A small network was shown many inputs. Here are its activations along a few directions, one row for each input.
Each table varies a few parts of the input and shows all the possible inputs, shuffled.
Descriptions start from the smaller parts, as in this example, which fits no table here: one of 5 places around a ring, together with either a single point or one of 11 places along a line or (one of 2 separate values, together with one of 6 places along a line).
Shared parts are said once, and a part with two or three values counts as separate values.

Table:
r1: [-12  25  15 -31  59 -24 -55  21  64  48   1   1  35  13 -33 -44]
r2: [ 47  12   5 -16 -54 -25  56  15 -62 -75  25 -19  12  41   7  41]
r3: [ -7  18  35  -9  -8 -54  18  12 -47 -73  40 -56   6  53 -13  26]
r4: [ 21  22  23 -17 -42 -30  44  11 -51 -74  32 -42  11  40  -7  40]
r5: [ 45  30 -26 -54 -10  33   8  31  34  25 -44  73  39  14  -7 -15]
r6: [-14   7  45   9  14 -79   0   4 -33 -47  71 -86   5  41 -11   5]
r7: [ -1 -21  56  20  20 -84   2  -4  -3 -33 105 -92  13  40 -21   6]
r8: [ 23  42 -18 -50   6  26  -2  27  40  26 -39  48  34  13 -18 -26]
r9: [  5 -36 -41  29 -53  74  32 -30 -25  15 -58  55 -45 -59  32  16]
r10: [ -6  35   5 -47  38   4 -30  29  48  27 -30  34  33  25 -29 -29]
r11: [ 60  25 -30 -54 -35  39  26  24  31  27 -42  83  50  -1 -23  -9]
r12: [ -9 -21 -40  32 -31  63  12 -32 -25  16 -49  45 -49 -60  40  24]
r13: [  4   0  18  -9  68 -25 -50  13  87  70  33  -1  34  17 -37 -57]
r14: [-69 -45   8  57  44  12 -53 -35   4  38 -15 -20 -50 -44  32 -12]
r15: [-55 -62   1  66  55   6 -39 -44  32  50  17 -36 -54 -55  23 -32]
r16: [-63 -25 -13  42  18  34 -30 -20 -10  21 -30   1 -47 -53  34   8]
r17: [-32 -18 -36  44 -13  53 -10 -28 -20  17 -44  20 -47 -53  41  14]
r18: [ 63  11  -8 -12 -78 -23  70   6 -65 -77  26 -10  21  25 -10  42]
- Changing only one part turns r18 into r11. The same change can be made to r4. Which row results? => r8
- What do these inputs look like to the network? => one of 3 separate values, together with one of 6 places along a line
- Which other rows does r14 become when the place on the line of 6 takes its other values? List them by row number. => r9, r12, r15, r16, r17

Table:
r19: [ -65  -10   49   44   34  -75  -13  -23  -53  -51   56 -101  -36   43
   10   31]
r20: [ 11  29  67 -39  -2 -37   5  30  -3 -62   7   2  32  94 -34 -11]
r21: [ 52   0 -57 -11 -16  -2   3 -23  18   4  10   1   5 -14  22  21]
r22: [-10  -5  21  12 -70   8  51 -20 -73 -71 -45   4 -25  31  28  47]
r23: [-23  24 -38 -17  12  30  11  11  40  49  10  15  31 -17   9  -5]
r24: [ 10 -12 -38  20  -2  74  -3 -19   6  22 -29  27 -39 -25  -1   6]
r25: [ -25  -40   42   61   49  -66    1   -7  -23  -28   82 -102  -29   -6
    6    1]
r26: [ -8   9 -77   4   2  40  -1 -14  12  19  -1  24  20 -34  14 -19]
r27: [ 28  -8  41 -39   9 -44  35  44  18 -14  39   6  39  49 -43 -43]
r28: [-26  22 -75 -20   2  27 -45  -1  16  39 -46  27 -14 -47  36 -11]
r29: [ 46  36 -37  -3 -42 -11  27   7  -2 -44  23 -25   9  -7  17  -1]
r30: [-35   2  28 -43  35   9 -56  26  65  36 -36  47  22   0 -19 -61]
r31: [-23 -58 -20  45 -41  56  26 -18 -13  18 -50  51 -16 -43  28   3]
r32: [ -9   5  -8 -13  -2   7 -27  21  59  52 -12   6  42   8 -30 -31]
r33: [ 13  36  12  13 -45   5  21  10 -67 -69  -5  11 -33  22 -14  50]
r34: [ 54  46   5 -11   1  -6  31  34 -16  -7  32 -15  10  31  14   5]
r35: [ 32   1 -12   4 -37  11  48   9 -46 -29  25   3 -22 -23 -23  12]
r36: [ 39  20  -8 -16  17  -6  27  -2  20  18  30  15  32 -10   1  22]
r37: [-97 -24  22  55  92 -13 -76 -43   7  41   3 -52 -58 -42  24 -27]
r38: [-13  37  10 -12  35   4 -58  22  41  56 -61  30  11  -5 -20 -36]
r39: [  2  33  29 -39  -8 -49  14  38 -42 -36   7 -16  51  59 -45  17]
r40: [ 39  21  18 -40  -3 -35  34  22  18 -12  14 -43  42  29 -40 -17]
r41: [ 59 -10  14 -35  15 -13 -13  -4  33  21   4 -10  40  22 -32  -4]
r42: [-65 -43  22  99  63 -19 -59 -19  22  38  43 -54 -45 -14  19 -14]
r43: [ -36  -21   -5   21  -21   64   -5  -46  -17   15 -102   53  -47  -54
   41  -12]
r44: [  8  48 -26  -2 -45 -26   6  22 -61 -68  16   4  18  22  12  32]
r45: [ 42 -61  -3  29 -32  27  38 -44 -36   8 -39  37 -34  -7  31  28]
r46: [-10 -21  12 -31  51  15   2  16  81  23  -7  27  45  19 -33 -45]
r47: [ 28 -31  30 -36  21 -39   9  11  45  26  31  39  41  34 -44 -30]
r48: [-18  -2 -33 -11  11  67 -30 -15   7  18 -64  33 -48 -68   6  10]
r49: [-19 -59  42  76  44 -58 -43 -34  11   7  74 -67 -33 -18  10  13]
r50: [ 22 -49  -3   3 -65  20  60 -11 -52 -28 -20 -10 -22  -5  30  16]
r51: [-33  50 -13 -25  18  39 -44  14  26  39 -25  32  14 -41  22 -19]
r52: [ 37 -29 -26  -6 -41  22   7 -25  -6  15   9  17 -32 -25  -9  31]
r53: [ -7  64  15 -34 -39 -23  16  32 -34 -47  27 -16  32  40   7  39]
- What do these inputs look like to the network? => one of 5 places along a line, together with either a single point or one of 6 places along a line
- Changing only the place on the line of 5 turns r20 into r27. The same change can be made to r39. Which row results? => r40
- Which other rows does r43 become when the place on the line of 6 takes its other values? List them by row number. => r28, r30, r38, r48, r51

Table:
r54: [ 60 -19  35  23 -56  13 103 -17 -72 -79  31 -50   3  52   8  38]
r55: [  2 -47 -55  26 -47  72   7 -13  11  42 -28  89 -65 -98  40  35]
r56: [ 39 -17 -82  17 -37  80 -23  -7  60  51 -64  43   2 -49 -41 -73]
r57: [  5  45  26 -18 -68 -56  39 -17 -94 -96  11 -22   7  30 -13  66]
r58: [-21 -50  14  84  57 -20   7 -64 -14  11  65 -41 -58 -19  55   5]
r59: [-75  23  43   6  67 -34 -80   5  18  -4   2 -48 -36  16 -28 -30]
r60: [ 64  37  74 -75 -42 -41  36  57  -1 -22  41  -9  83  64 -42  36]
r61: [ 94   7  -6 -36 -26 -72  85  -4 -22 -48  64   5  42  57 -13 -10]
r62: [-54 -15 -59 -49   2  55 -58  72  48  28 -83 101 -37 -33   5   6]
r63: [ -49    3  -25   18  -33   91  -13  -21  -37   34 -115   21   -7  -79
   23   10]
r64: [-96 -60  26  24  25 -46 -59 -31  -6  -9  11 -54 -38 -35  13  50]
r65: [ 32  54 -48  -6  16 113 -17  35  58  83 -74  18  63 -18   4 -57]
r66: [  3 -36  -2  32  72 -74  -5 -32  36  49  79 -19  -1  -8  27 -56]
r67: [-25 -10   9  21 100 -11 -36   0  70  41  44 -47  38  53 -13 -42]
r68: [ 20  87  49 -66 -29 -71  14  38 -54 -81  16  14   4  67 -26  24]
- Changing only one part turns r60 into r68. The same change can be made to r67. Which row results? => r59
- What do these inputs look like to the network? => one of 3 separate values, together with one of 5 places around a ring
- Which other rows does r62 become when the place on the ring of 5 takes its other values? List them by row number. => r55, r56, r63, r65

Table:
r69: [  6  -9 -70  47 -14   0  13 -11 -38 -13  22  10 -50 -53  47  39]
r70: [ -2 -38  37  21  56 -34 -13 -39  37  20  41 -47 -10   2 -24 -20]
r71: [ -7 -12  33  46  24 -30 -33 -14  24  52  63 -52   3 -19 -26 -20]
r72: [  0  98  32 -62  10 -47  23  60 -67 -51 -12 -19  17  59 -14   7]
r73: [-57  64  10  -2  19  11 -66  26 -13  15 -30  -3 -19 -17   5   3]
r74: [ 32   7 -83 -16  -8  43  -5  19  68  36  -6  41  39 -25  25 -34]
r75: [ -9 -13 -26  38  50 -49 -30 -30  33  36  68 -48  22   2   9 -27]
r76: [ 39   0  52 -25 -22 -76  13  13   0 -50  96 -62  50  69 -25  -7]
r77: [ 10   2 -28  61 -25  34  15 -27 -43 -14  11  -1 -57 -51  10  21]
r78: [ 41  18 -24  -9 -19  78  -7  10  69  35  -6  41  11 -25   0 -35]
r79: [-26 -77  75  26  41 -36   0 -26  23  17  28 -12  -1  34 -17 -13]
r80: [ 16 -51   3 -27 -16  35  24   1  30  38 -60  75  24  13 -19 -40]
r81: [ 54  19  18  -9 -77 -17  77   6 -78 -64  31 -21  -1  22   5  81]
r82: [-31 -81  13  35 -54  20  34 -32 -49 -24 -36  17 -27 -13  15  42]
r83: [ -5 -43 -30  30 -37  31  19 -37 -20 -46 -15 -18 -49 -40  24  16]
r84: [-87  -4  36 -17  31  17 -18  12 -30  -3 -83   2  17  28  -4  -4]
r85: [ 42 -16 -22 -33  -1  38   2  -3  65  30 -32  62  -3 -18 -22 -12]
r86: [-57  38  26 -35  37   5 -40   5 -11   4 -58 -14 -17 -14  17  -4]
r87: [ 92  35 -10 -59 -51 -10  45  36  14 -25   3  43  68  52 -41   4]
r88: [-50  63 -43  -9  57 -13 -53  33 -14   8 -23   5 -16  -6  34   2]
- Changing only one part turns r73 into r77. The same change can be made to r72. Which row results? => r81
- What do these inputs look like to the network? => one of 4 separate values, together with either a single point or one of 4 places along a line
- Which other rows does r69 become when the place on the line of 4 takes its other values? List them by row number. => r77, r82, r83
- Which other rows does r74 become when the choice among 4 separate values takes its other values? List them by row number. => r69, r75, r88
